A small network was shown many inputs. Here are its activations along a few directions, one row for each input.
Each table varies a few parts of the input and shows all the possible inputs, shuffled.
A made-up example of a description, with smaller parts first: ring(8) and (point or (values(2) and line(4)) or line(11)).
Shared parts are said once, and a part with two or three values counts as separate values.

Other details of the inputs vary at random and push rows far along two fixed directions, the same in every table; ignore that.

A family of inputs:
x1: [-105  -59    5   12   30   38   -8  -27  -39  -22   45 -103]
x2: [ 36  13   9  26 -17   2  -3   8  43  10  -9  68]
x3: [-36  17  39  43 -33   9  35 -25   9   6  23  59]
x4: [ 75   6   5 -41  24 -59 -69  15 -31   3   7 -29]
x5: [ 57   6 -34 -54  26 -27 -51  47 -32   4  -4 -39]
x6: [ 67 -19 -20 -49   9 -48 -40  54 -41 -23  40 -19]
x7: [ 17  19 -21 -20 -37   7  29  16  32 -20 -30  45]
x8: [ 24  15  11   2  -5  -7  32  13  54  30 -23  39]
x9: [-36   2   1  19 -40  37  53 -27  22 -28 -16  25]
x10: [-51   2  24  36 -16  24  45 -14  50  29 -13  22]
x11: [-96  -8  23  14  30  52 -32 -47 -54  17  64 -81]
x12: [-48  30  -4  31 -27  30  37 -31  19  16 -13  35]
x13: [-38  17  22  51 -31   0  39 -27   1  -4  12  56]
x14: [-49  14 -16  24 -34  34  40 -29  11   3 -22  36]
x15: [ 66 -11 -20 -36  19 -55 -46  49 -50  -4  27 -17]
x16: [ 18  43  -9   1 -20  -3  20   9  30  13 -34  47]
x17: [-89 -28  12  24  28  43 -18 -51 -69 -18  38 -92]
x18: [ 60 -21 -31 -45  43 -40 -33  47 -16  12  -6 -48]
x19: [ 54 -10 -23 -36  43 -43 -39  58  -3  33  -1 -55]
x20: [ 73  13   0 -46  30 -22 -47  41 -15  28  16 -43]
x21: [ 20  42   8  -6 -22   6  16  11  39  23 -22  50]
x22: [ 77   6  22 -49  22 -49 -72  17 -22  13  19 -26]
x23: [-34 -19  -2  45 -35  34  26 -27  26 -41  -4  53]
x24: [ 17  14 -33 -22 -40   9  31  16  31  -7 -23  44]
x25: [-90 -24  32  26  54  35 -17 -49 -60  -5  41 -89]
x26: [ 34   3   5 -15 -46 -21  13 -13  25 -34 -27  55]
x27: [ 33  11   6  -1 -36 -27   7 -18  16 -14 -40  57]
x28: [-106  -51    5   27   38   32  -12  -33  -47   -3   32  -99]
x29: [ 35  13  -8  33 -14  -8  -1   7  34   1 -20  63]
x30: [-41  -2  10  29 -13  26  53 -29  16 -10 -34  33]
x31: [ 29  22  22  -3  -5   0  30  11  41  23 -26  46]
x32: [ 73 -23 -32 -22  31 -32 -70  43 -28  -8   9 -21]
x33: [ 21  -9 -18 -12 -19  -6  46  18  48 -12 -31  35]
x34: [-36  26  13  41 -24  27  45 -35  21   4 -20  27]
x35: [-96 -31  21  32  53  28 -13 -48 -46   2  44 -94]
x36: [ 65 -22 -20 -63  33 -26 -28  49 -19 -15   3 -41]
Each input here is: line(4) and (values(3) or line(6)).
The inputs of x9 and x34 match in every part but the line(4) part. If x26 is changed in the same way as x9 into x34, which row does it become?
Answer: x4
Which other rows does x26 become when the values(3) part takes its other values? List them by row number.
Answer: x6, x23
Which other rows does x32 become when the values(3) part takes its other values? List them by row number.
Answer: x15, x27

A family of inputs:
x37: [ 77  27 -29 -52 -35 -38  -9  11 -17 -30 -41  40]
x38: [ 20 -42 -24 -10  63   4 -49  23   1   8  -6 -75]
x39: [ 74 -28 -51  -3   2 -28 -21  40  35 -21 -49  33]
x40: [ 56  42 -46 -27  11 -32   9  35  18  43 -74   3]
x41: [ 69  32 -35 -47 -41 -32   1  42 -21 -15   0  52]
x42: [ 61   3  -3   3  22 -64  25  65  32  55 -15  25]
x43: [ 24 -18   8 -31   6 -41 -29  20 -63 -30  58 -20]
x44: [ 48  44 -36 -51  -8 -33  38  60   9  48 -28  11]
x45: [ 20  -5 -33 -27  31 -14 -86  -5 -88 -30  16 -66]
x46: [-51  28  24 -27   3  47  -9 -17 -26  22  47 -45]
x47: [ -2 -16   8 -42  57 -44 -14  38 -55  32  47 -95]
x48: [ 29 -25  47 -21  69 -22 -79  -2 -23  22  32 -83]
x49: [-83   4  41  35 -14   5  87 -61  21   6 -41   6]
x50: [ 92  23  24   6 -23 -52 -10  38  35  19  11  87]
x51: [-50 -52   2  -5  -8  10  20   1 -23 -47  46 -28]
x52: [-74  45  24  37 -24  71  25 -70  31  14 -33  21]
x53: [  13  -52    7  -63   54  -14  -29   17  -23  -18   16 -110]
x54: [-64  10   3 100 -50  30  46 -42  16 -17   2 104]
x55: [-74  41  41   8 -37  63  44 -76  26   4 -28  17]
x56: [-77   7   1  14 -51  68  96 -52  59 -21 -60  32]
x57: [ 77  45  -4   3  -6 -10  -8  52  68  58 -16  75]
x58: [-53 -39 -39  -1  18  37 -36 -24 -48 -46   5 -74]
x59: [-84 -22  27  25 -29  47  90 -21  45 -14  11  17]
x60: [ 28   1  45 -54  33 -17 -39  -7 -11  10  14 -59]
x61: [-35 -31   1  43  33   1 -63 -45 -66 -31  24 -40]
x62: [ 82  23  28  -7  -4 -32   3  51  66  47  -2  65]
x63: [-98  37 -14  56 -19  45  71 -25   9  37 -18  19]
x64: [-59  31  30  92 -44  40  27 -52  27  10  16  91]
x65: [  1 -33 -63 -34  29  12 -59  47 -59 -23  46 -76]
x66: [ 74  56  -8 -52 -40 -22 -12  32  -4  12  10  48]
x67: [ 86  39   2  -2   1 -16 -17  21  72  44 -57  62]
x68: [-52  26  68  41 -64  17  58 -89  29 -29 -20  76]
x69: [-31 -24  32   3  -6 -16  -6 -52 -52 -53  17 -18]
x70: [-25 -26  60  31  32 -10 -60 -56 -46 -14  44 -46]
x71: [ 69 -28 -10 -13  13 -28  19  75  60  20  -4  23]
x72: [-72  50  14  55 -50  56  21 -53  -4   1  20  56]
x73: [ 30  27  -7 -28  20  -4 -83 -15 -55  -2  13 -46]
x74: [-90  28   9  22 -25  31  81 -62   9  13 -53   1]
x75: [-88 -12 -20  19 -60  58  71 -27   7 -44   4  33]
x76: [ 82  -9  -2   7 -12 -62 -12  47   2  -9  14  67]
x77: [-53 -43 -23 -30   6  30 -17 -30 -53 -56  10 -78]
x78: [ 75   7   3   5  10 -69  36  34  58  41 -73  45]
x79: [-64 -19 -31  -4  32  58 -13  12 -27   5  39 -82]
x80: [-38  15  27 -23   3  20 -47 -62 -69 -21  31 -60]
x81: [ 12 -37 -31  -5  57  10 -40  54  -3  22  35 -62]
x82: [ 69  24 -29  10  18 -48  14  36  49  52 -78  38]
x83: [-40 -84  10  24  35  -1 -29 -25 -30 -49  23 -64]
x84: [-56 -24 -24  -9  38  52 -22 -19 -23 -10  -2 -95]
x85: [ 14 -51 -46   2  36  -5 -54  48 -28 -14  42 -41]
x86: [ 71 -42 -25  -5  -7 -43   5  69  35 -17   2  44]
x87: [ 69  68 -22 -32 -21   6  -4  52  48  51 -20  55]
x88: [-25 -43  32  41  18 -20 -31 -46 -47 -40  22 -17]
x89: [ 76  42  27 -45 -27 -27  28  45  61  34  -7  64]
x90: [-85  10  -5  17 -52  73  99 -21  49  -6 -15  36]
x91: [ 56  22 -35  10  24 -42   8  66  28  65 -25  26]
x92: [-64 -36  34  65 -17  37  77 -46  76 -14 -42  38]
x93: [  33   -7   11   -1   52  -21 -108  -14  -57    5   34  -60]
x94: [-46   7 -24  21  -6  24 -28 -15 -69 -23  44 -14]
x95: [-34   5  52   2 -11   0 -10 -31 -39 -12  67 -10]
x96: [ 78 -21 -20 -44 -38 -44  35  33  50 -43 -57  55]
What is each input in this table made of?
Answer: values(2) and ring(5) and ring(6)
The inputs of x46 and x55 match in every part but the values(2) part. If x42 is changed in the same way as x46 into x55, which row does it become?
Answer: x78
The inputs of x66 and x80 match in every part but the values(2) part. If x50 is changed in the same way as x66 into x80, which row does it become?
Answer: x70
A walk changes only the ring(6) part. It starts at x61 and steps to x39. List the rest of the walk in order.
Answer: x38, x82, x67, x93
A walk changes only the ring(5) part. It starts at x42 and steps to x47. List the rest of the walk in order.
Answer: x44, x63, x91
Which other rows does x94 become when the values(2) part takes its other values? List them by row number.
Answer: x45
Which other rows does x73 become when the values(2) part takes its other values? List them by row number.
Answer: x72
Which other rows does x65 become when the ring(5) part takes its other values? List them by row number.
Answer: x51, x75, x85, x86

A family of inputs:
x97: [-114   13   14   49  -43   73   83  -68   30  -12  -26   30]
x98: [-106    0   22   74  -54   56   61  -69   19  -28    2   58]
x99: [-66 -17  -6  27  -5  32  14 -26 -15 -17  14 -15]
x100: [  0  -7   3   9  31  -4 -14  13   0  25  10 -27]
x101: [ 54  20 -19 -41   2 -21  11  40  30  27 -34   5]
x102: [ -5 -13 -19 -26   9   5  -4   6  -8  -8  -7 -38]
x103: [ 65  44   6 -12 -35 -30  16  13  37  16 -36  76]
x104: [-66  -1  -3  24  -3  41  15 -25 -17  -6  17 -16]
x105: [ 69  36  17   2 -21 -34  11  11  49  24 -40  75]
x106: [ 65   0 -12   1 -33 -31  24  32  46 -13 -29  80]
x107: [ 14 -19  13  -4   6 -20 -25 -13 -26 -27  11 -10]
x108: [  1 -18   4 -25  57  -6 -37  13 -21  25  14 -86]
x109: [ 12   3   5 -31  25  -8 -60  -6 -61  -8  36 -55]
x110: [ -4   1  -8  -5  18   0  -9  15 -12  18  14 -26]
x111: [ 63  25   4   9 -18 -26  17  31  58  29 -28  76]
x112: [ 69  17 -10 -30 -20 -35 -19  18   3 -10 -18  35]
x113: [-59   2  11  26 -10  36   4 -32 -22 -12  30  -4]
x114: [  1 -33 -13   0  16  -8  -7  15 -12 -17   8 -21]
x115: [  5  -8   4 -17  36 -10 -52  15 -46  12  49 -57]
x116: [  3 -44 -12 -32  42 -11 -30  14 -33 -17  13 -81]
The inputs of x108 and x105 match in every part but one. If x102 is changed in the same way as x108 into x105, which row does it become?
Answer: x112
What is each input in this table made of?
Answer: line(4) and line(5)
Which other rows does x113 become when the line(4) part takes its other values? List them by row number.
Answer: x97, x104, x109
A walk changes only the line(5) part. It starts at x114 and steps to x99. List the rest of the walk in order.
Answer: x104, x110, x100
A walk changes only the line(5) part. It starts at x111 and steps to x115. List the rest of the walk in order.
Answer: x113, x98, x106

A family of inputs:
x117: [ 80  26 -21 -56  59 -45 -88  58 -61  45  34 -67]
x118: [ 75 -29 -36 -34  19 -52 -19  80   4   5  12  -6]
x119: [ 46  55 -11 -13 -69   5  47  21  48   0 -25 110]
x120: [-107  -31    1   52    9   53  -29  -70  -76  -50   46  -50]
x121: [-116  -33   -2   44  -16   60   47  -76   -9  -50  -25  -22]
x122: [-121  -71   26   36   33   33   28  -45  -36  -30   39  -85]
x123: [-108    9   61   40   24   31  -22  -90  -63    9   44  -65]
x124: [ 79  -4 -27 -27  37 -28 -43  69  26  39  -3 -16]
x125: [  74  -10  -30 -112   42  -28  -52   64  -38    1   17  -97]
x126: [ 72  -1 -42 -95  33 -23 -71  74 -47   8  43 -77]
x127: [-107  -25   40   70   40   56  -28  -57  -37    6   62  -57]
x128: [ 33  32 -14 -31   5 -15  31  23  32  39 -53   1]
x129: [-119  -42  -15   42   10   59  -16  -60  -60  -45   33  -67]
x130: [-44   9  20  59 -37  40 101 -32 108  16 -73  82]
x131: [-27  21  18  59 -83  16  63 -71  48 -45 -61 124]
x132: [ 54  52  20 -22 -73 -14  41  -4  51  -8 -35 107]
x133: [ 86 -36 -20 -43  54 -64 -75  76 -54  -1  57 -53]
x134: [ 61  30  33  27 -32 -24  25  -3  82  22 -49 104]
x135: [ 31  42 -25 -14  -5 -10  11  33  23  46 -27  21]
x136: [ 57   5  25  20 -50 -49  50   9  60 -11 -34 114]
What is each input in this table made of?
Answer: line(4) and ring(5)
A walk changes only the line(4) part. It starts at x121 and steps to x129. List the rest of the walk in order.
Answer: x120, x131
A walk changes only the line(4) part. It starts at x128 and steps to x135. List the rest of the walk in order.
Answer: x117, x123
